Each row below is a small network's average activation on inputs in which a field has the value named, seen along a few directions.
Values that are neighbours, or in one group, have similar rows; names and order tell nothing.
Random noise pushes rows far along 20 fixed directions. That doesn't count. These rows show it; they differ only by the noise:
[ -40   -1  323  233   20   -3  -74  -93   50 -259  -38  434  149 -494
  202   80 -207   32 -261   -4   83 -143  -52  351 -261 -112   10  177
   81   80   40   -5  344 -170 -331]
[ 250  -93  -63  156 -100 -223 -270  -12   38 -234  146   54  -92 -245
  129 -324  -36 -148 -216  161   69  -96 -117  -38 -147  -85   39  142
 -184  143 -163   20  162  228  -31]
[-334 -109   38    4  229  103  170  -72  -12    4 -169  229  145 -128
  262  139 -174   73  -32  -39  -66   85  222  218  343  -65  127  -41
  -49 -381  163    0  210  -18   41]
[  23 -177 -242 -132  101  -83  219 -127 -287  261  -45 -126 -341 -113
 -293 -177  156   16  -71  361   -6 -149  -84 -253  -98   -2   44  -17
 -212   60 -437   40 -121   28  101]
[ 106 -171 -225  151   95 -105   12 -448 -241   61 -158  122   25  200
 -256  -19  148   -3  -54  173   -4   38 -122   56  -16   82 -155 -151
 -136    6  -42  195  291 -384 -145]
[  76  105  110 -144 -113  -45 -106  119   68  -44  109   -2   45 -156
   41 -228   81  -93   38  168  265 -107 -156   63  -63 -163   92   65
  -51   94 -247   58 -220  -52   15]
[ -77 -135 -185  197  130   71   22 -158 -163 -143 -223  158 -137  104
    0  115   43  121  -97 -223 -103  -79   13  146   56   -7 -126 -183
   22  -40  388 -108  122  259  115]
[-183  -48  -20 -167    5   -6    3  -52  -37  -62  -49    7 -126 -181
   89   42   65  220    8   40   37  -25  242   79  170 -101  -24   10
  279   77  156  -99   23  290   79]
[-224 -120  -17   42  226   95   40 -346 -115   -4  135  -36   27  104
  109  -46 -173  100   24  117  -50   93  291  -71   66   18  101   72
   28   -5   -4  174  161 -271  -70]
[ -23 -102   -4 -179   57  -74  141   94 -215  253 -207  -32   21   62
  150   18   52 -141 -228  198   54  -91 -334  114  122 -135 -235  -22
 -415  -35 -299   62  -43  217   53]
[-239  -14 -273 -229  132  -23    9  183  167  126    4  -70 -214 -189
   90   -9   10  126  -66  190 -246  -67 -160 -143  179 -250  -60  104
  -62 -271  -98   -6 -295  251  179]
[-115  148 -178  165  -83   15  -23  -32  317  210 -293  296  -16 -128
  -29 -200  361  -68 -118 -288 -168  325  -83   -8  -78   94  -90   40
 -453 -181   57 -117    1  171  175]
[-278  135  241  118  350   56  244 -223 -106  141   33   99  -81  -60
  -47 -167   16 -104 -129  -45  -24 -174 -140 -130 -292   42 -339    3
  245  243  189  -66   61 -128  144]
[ -56   52  172   53  297   91   94  105  135 -394   83    0   58 -132
  136  186 -124  -71  -13 -167  126  120  118   35   19  -68  182  -12
  -19   -4  -75 -156  -90   50  -28]
[-151  -88   39   49 -454 -176  -24  281   81  119  -83  165   -6 -285
 -198   71  -75   81 -314  130    7 -369 -249  243  -93 -240  259    5
   30  -38 -185  165 -229  276   83]
[-232  -29 -235 -170 -174  225  217  -52  168  156 -250  258 -226 -429
   46   24  232  232   80   21    7  109   11   40  107 -157 -187  126
 -230   -8   11 -207  -80  183    6]
[ 302  -71    3   14 -222 -109  -97  127   47  -33  242 -384 -117  203
   62  -86  -88  233   54  -26 -135  -98  303 -107   32  102   66  -17
  548  200 -199   58 -108  217  -23]
[ 205  175   96  103 -181 -145 -126  166  114  162   15   -3  232  126
  -71   60  -36 -236 -110  -22  -41 -109 -304  164 -142   53 -164   82
   41  -10  140  147  102 -185 -189]
[ 263  -46  132   14 -256  270  156  156  -37  -26 -248   30   58   16
  332   33  218  444   93 -309    2   81   63  316   11    8 -204 -179
   18  106  267   33  -39  274   72]
[  -5  -36 -459  -45 -238  226  163  248  457    2  -27  -32 -172   69
  174   92   12   60  315 -257 -159  177   27  -70  436 -140 -114  -11
 -161 -261  122 -267 -242  302   -8]
[-174  -24 -101 -113   91  190  179  -70   51   31   24   61  -97 -208
  211   -6 -113  218   76  120    2 -136  114  256   91 -227  -54  137
  187  -51  175   14   51 -135 -262]
[-104  210  119  -15  435  103  -87  120 -205   61  -76   70  -29 -227
   -3  -27 -101 -128 -217   55   -7 -282  -66  145 -298   24  216  183
  -67 -211   92    7 -103 -109  119]


Values of F:
f4: [ 353   -4 -299 -193    2  -45  -61  218  116  -59   15   47 -110 -327
   55  -33    0 -104  330  202  -31  -25  -61 -116  310  -24   13   66
  -49 -427   35 -195  100  -93 -105]
f5: [-230 -166  -83  -68   50   92   63 -168 -133 -208  -30   32  114  322
  -44  176  -61   66   55  105  170   32 -219   36  264 -212 -161 -280
 -115   31  105  123 -100 -100  148]
f6: [-186 -177 -180  -27 -112   44  -84  -58   29 -181  127   84  -30   60
    9  207 -309  -42  112   46   -9   12   31  -82  221 -138   67    5
  -88 -114   79  -93   69  -32 -176]
f14: [ -30 -166 -174  -56  232 -177  -12  -55 -233  -26   97 -212 -242   94
 -380   46  104   95  -59  150 -183   -1  -93 -264 -203  -74  360 -134
 -194  -86 -113  136 -204   32   51]
f3: [-199  -26 -227  -81  -54  135  -48 -116   45  -65    5  214 -126  163
 -124   41   -7  -73  373  -81   45  -33 -164 -167  238 -129 -131 -157
  -18 -183   92 -275 -108 -155  -77]
f1: [ -81  142  358 -151 -156 -201  -60   50  112   75  -56  113  244 -214
   71  -58  158 -116  -43   54  227   92   17  194   61    9 -105   39
  238  184   62  -30  153   98   49]
f8: [ 203 -188  194  257 -485 -235 -122    8  112    5    5  -43  205  209
   78  106  -68  222 -153 -174 -283  141   77   -8  -17  165  -77 -115
  189  139   50  215  271  204  -62]
f9: [  63   81  144  -38  -55 -148 -405   48 -107   18  -95   48  185  172
   53  202   61 -107 -110  -39 -119  110 -268 -145  -63  109 -252   34
 -172  -11   39   30  101   83  104]
f13: [-372  -43   50  -44   61 -270 -397 -307   17   -5   56  186  161 -146
   -2   26 -181   39 -362  395 -193    8 -123 -161   43  -43 -238  211
  151   39 -262  187  158 -191  145]
f2: [ 220  -35 -202 -101  -98   -4 -183  136   23   55 -110    2  129  -20
  -97  255  -20   -3  122  174 -169  120 -223  -79  137   58   36   54
 -314 -351   41  146   -6 -233  -29]
f12: [ 337   93 -167  -87  -15  -66 -115   14 -273  141 -232 -125 -102 -102
 -137 -188  249 -229 -173  125  313  -17  164  328 -203  173  238  192
 -444  150 -108  -48  131  187  -99]
f7: [ 128  -57 -309   63 -290  175 -740 -153  -40  -14 -177  173  -83  316
  138   27   52  377   51 -139 -290   -3  -44  -86   -9   73  -80   85
 -111 -164 -382   11 -319  -21   72]
f10: [ 177  219 -100  233   -6  167 -130  151   65 -107 -195   -8  176  306
    7 -134  -55 -225 -238 -189  258 -228 -128  483  -88   80  -35  -23
   -2   42  124    9 -101   51  228]
f11: [ 306   10    2  224 -407  156   94   40  -30  133 -156   72   40  261
 -215   98 -140   15  110 -163  105 -312    7  214   -6  235  -82 -115
  401   78 -265 -114  -43 -266 -124]
The values of F form a line.
Name the neighbours of f3, in listed order.
> f5, f10
Name the neighbours of f1, in listed order.
> f2, f12
Name the neighbours of f7, in listed order.
> f4, f9
Name the neighbours of f14, in listed order.
> f8

Values of C:
c1: [ 174  -93 -215 -414  451 -323 -265  109 -290  -37 -111 -334  -92  124
 -209  317  437  546  103  300 -400  200 -160 -238  119  -83   59 -322
  119 -508  130  376  -98    9  161]
c7: [ -77   59    6   14 -270  192  190  -18  724 -280  394 -223  201 -406
  153  -25 -296  -47    0  225  351  387  578   68  151  -79  428  551
  -64  358 -461  177  -83 -201 -169]
c3: [-156  150  200   99    1  301 -262  -78 -125  -11   75  -67  269    9
   -2  424 -424 -308 -159  -65  180  118  482   24 -106  389  240  532
 -150  268   44  -14  106 -127   69]
c11: [ 282  -94 -138  102  163 -193 -216  120  400 -584  318 -296  126  146
  245 -351  -64  118 -187  119   40  146   18  181   60 -253  303 -153
    0  -23 -443  313 -266   53  -33]
c10: [-342 -201 -279  -14  324  -41  427 -317 -409  451   50 -341 -365  491
 -316 -587  343  348  123   44 -113  -76  336   18 -117  -78  664 -429
  -23 -120 -234  386 -441 -130  140]
c8: [ 871 -338 -253  -33   74   37  539  118 -316 -199 -121 -124 -252 -399
  351 -644  169  159  179  370  458 -269  205  497  240 -104   83 -267
  -16   -5  -87  -13  477  195 -178]
c2: [-681  463  483 -401 -314 -284 -471  -17  397  199 -190  496  334 -502
  -28  111  253 -248 -125 -160  272  514  381  324    1  -45  338  398
  -66  -17  -12 -284  145   86 -317]
c6: [  54  -31  189  179 -177  201  165  -22 -121   -3  -56   22 -288  316
  -79  339  385  588  182 -756 -447  232  -53 -326 -581   87 -360 -311
   73  384  512 -104 -126  261 -163]
c5: [ 696  181   44 -147    5  265  340   49  220 -293    2 -202  349  139
  202  239  101 -109  642  -96  387  464  270  -78  620  344 -589 -159
  306   74   39 -282  289 -483 -105]
c12: [ 372  181  319  -41 -300  545 -295  292 -134 -359 -366  481  434  410
 -281  563  109  327  649 -458  330 -194 -519  452  -64  -27  269 -564
   87 -437 -263  -84 -794 -905  -41]
c4: [ -46  -44 -290  515  631  189   70 -361  122 -471  223   67 -344 -171
  -67 -620  -41  161   16 -179 -209   68  332 -220 -415   87  575  -62
   -3 -173   40  -62  -18 -289  100]
c9: [ -98 -179  -61   24 -401  336  235 -497 -249  758  -36  -81  226  436
   64 -383    5   95  181  291   31   50   48  -42   58  148  -51   73
 -476   42 -149  602   19 -620   45]
A value of C combines one of 2 hidden first parts with one of 6 second parts; all combinations occur once.
c5 and c11 share the first part; c5 and c6 share the second. Which value has the first part of c6 and the second part of c11?
> c2
c3 and c9 share the first part; c3 and c10 share the second. Which value has the first part of c10 and the second part of c9?
> c7

Values of D:
d5: [-190    8 -316 -176 -151 -318 -614  -37 -255  159 -213  167 -154 -241
 -329   19   70 -285 -231  178  -60   56  239  -66   24  157  512  293
 -455 -325  142 -186  229  393  110]
d1: [-384   26 -168  294  304 -153   98 -259  182  240   -8  -38   83  420
 -121 -151  -86 -184 -377   19 -204  -56 -141   63   37  -39  -44  -37
   12 -111 -303  250 -120 -187  124]
d4: [ -80  209  314 -196  173 -263  181  204  311 -190   89 -329  409  120
 -302  152  362  130  -97   43  212  519   47  122  -60  -95  405 -277
   40   47 -427  390 -336 -256  -12]
d6: [-106 -161 -155   31 -305   53  229 -109    3  211  107  -19 -144  354
  -46 -489 -152 -512  163   75  416 -264 -129  -34  246  -96   24  -87
 -215  240 -570 -254 -242  105   37]
d13: [-329  -22  -69 -193  399 -193 -274   25  -36 -398  247   86  -58 -438
 -162  389 -351  -36 -115  433 -108 -242 -245 -176  -14 -310  114  172
  200 -234  238   -4   62 -192  -92]
d2: [  -4  -93    3   86 -553 -554 -463 -115  151  210  229  195  106 -102
   81 -221 -105  -67   50  149 -289 -112   20  -88  179   -3 -134  164
  502  -47  404  150  595   41 -233]
d14: [ 146 -302 -575  -67 -738  -63  373  332  178  332  112 -304 -357 -220
 -575  501 -227   49  130  270 -205 -136  144 -268  169    2  295  211
  -66  -38  -12   12   35  245 -326]
d7: [ 566  300  -56   80  210   42  212   64  393 -215  -52 -181 -109 -187
 -261  132  435  127  -10 -191   19  315  -22   72 -424  169 -288   44
  176  374 -227 -180 -146 -231 -320]
d10: [-373   12 -125  106 -334 -159 -384 -250  564  -15   67  366  131  -24
  449 -646   44  168   60  -74  -41   54  198  275  482 -298  -20  -23
  470 -177  -37   49  -34   98  127]
d11: [-233    7   69 -404  -31 -124   80 -218  -26  221 -268   96    3 -130
  228  -31  365  142 -160  259  220  192 -127  218  188 -234 -598   42
  -68  303 -335  -61  131  197 -154]
d12: [ 511   90  271  189  233  -90 -270   61  -74 -185  -26  219  139 -527
  397 -469   23 -102  -45    8 -104   49   95 -140 -126  351  -70   83
  -29 -223  343  -13  505   31  372]
d8: [ 198  -75 -187   58   69 -149 -251 -277  -53  -11    2  -56   98  378
   16   63 -112 -176   70   12   16  185  356   93  235  210  124   56
   48 -157 -326  -26  357 -297 -444]
d9: [-282  346  -55 -392  458 -175  133  184  433 -110  327 -227  -67 -498
  129 -581  289   10  -27  372  128  118 -120    1   20 -440  -52  129
  191  -59  350  124 -167   52  192]
d3: [ 166 -216 -144   87  -82 -531 -144  -82   52 -173  -96  104 -149   23
 -261   63  199 -177  -55  -74  -39  150   88 -113  203   18  255 -244
  -14 -116 -557 -274  169  314 -234]
The values of D form a line.
Name the neighbours of d9, in listed order.
> d4, d13
Name the neighbours of d14, in listed order.
> d8, d3
Name the neighbours of d2, in listed order.
> d1, d10
Name the neighbours of d6, in listed order.
> d5

Values of V:
v9: [ -33 -112   19 -181  283  -85  -35 -255 -138 -425  -45 -118  -52 -169
  -79  305  363  302  -86   73   72  567  158 -186 -113  -32  -56  -76
 -292  304  104   42  154  186  -15]
v4: [ -54  -98 -122   36 -283 -127 -113 -135  143  120 -153  385  -20 -182
 -136 -145  162   59  124   79  -98  -53 -242 -114  210  -50 -184 -145
   77 -194  -45  -48    1  -49  205]
v5: [ -11 -123  235 -122 -160  -38   68  101 -146  237   62   88  152  -10
  300 -144  -37   47  272   37 -192   54 -118 -363  264   46 -244 -160
  -45 -270  438  107  277   71  322]
v10: [-218  -11   77   68 -118 -185   79  -65  375 -110  -76  111   91   56
   -6  231   35   59  -41 -261    3  272  305  180  238  -38   75 -109
  317   28 -328 -179   92  112 -342]
v8: [-186 -125   89 -107  -30 -188  147   71    8   30 -188  150   92 -337
 -151   85  103    9 -130  122   45  224  103    9  154   -3  362 -100
 -271 -220 -293    2   46  135  134]
v7: [-139   28  397  -71  323 -229  -26   51  -54  131  -12  102  -11  -29
  280 -298  303  217  -17 -190 -349  164 -151 -234 -173  -70  -21 -239
    3 -185 -143   82 -128  134  175]
v1: [ -80  296 -265  135  -78   52  -58  192  532   95  163 -118 -189 -109
 -171 -193  -70   18    9 -207 -202  -73  319  112 -147   55  316  262
  459 -120  177 -171 -198   29  -86]
v3: [ 223  -37 -368  -47 -177  -20 -364 -132  -56  194  -10  -47   25  353
  -41 -180  135 -131  202  149  -82  118 -205 -299  158  111 -119   19
 -410 -209 -202  151  -76 -218  103]
v2: [-334 -220  194  183  473  137  358  -43  -37 -379   77  -10  -24   58
   82  714 -391  156 -223 -145 -216  -24 -160 -109  -39 -195 -182 -100
   78  124 -116  -41  -90   13 -140]
v6: [-187   24   36  -25  443  121   28 -205 -247 -111  -71  147 -135 -321
  222 -220 -118 -216 -212   99  226  -38  253  135 -108   18  123  250
 -296   59  -79 -249  245   84  -36]
The values of V form a line.
Going along V from v1 by way of its neighbour v8, in what order are v10, v7, v3, v6 met?
> v6, v10, v3, v7
What is the length, in steps, of the shortest route from v9 to v4?
> 6
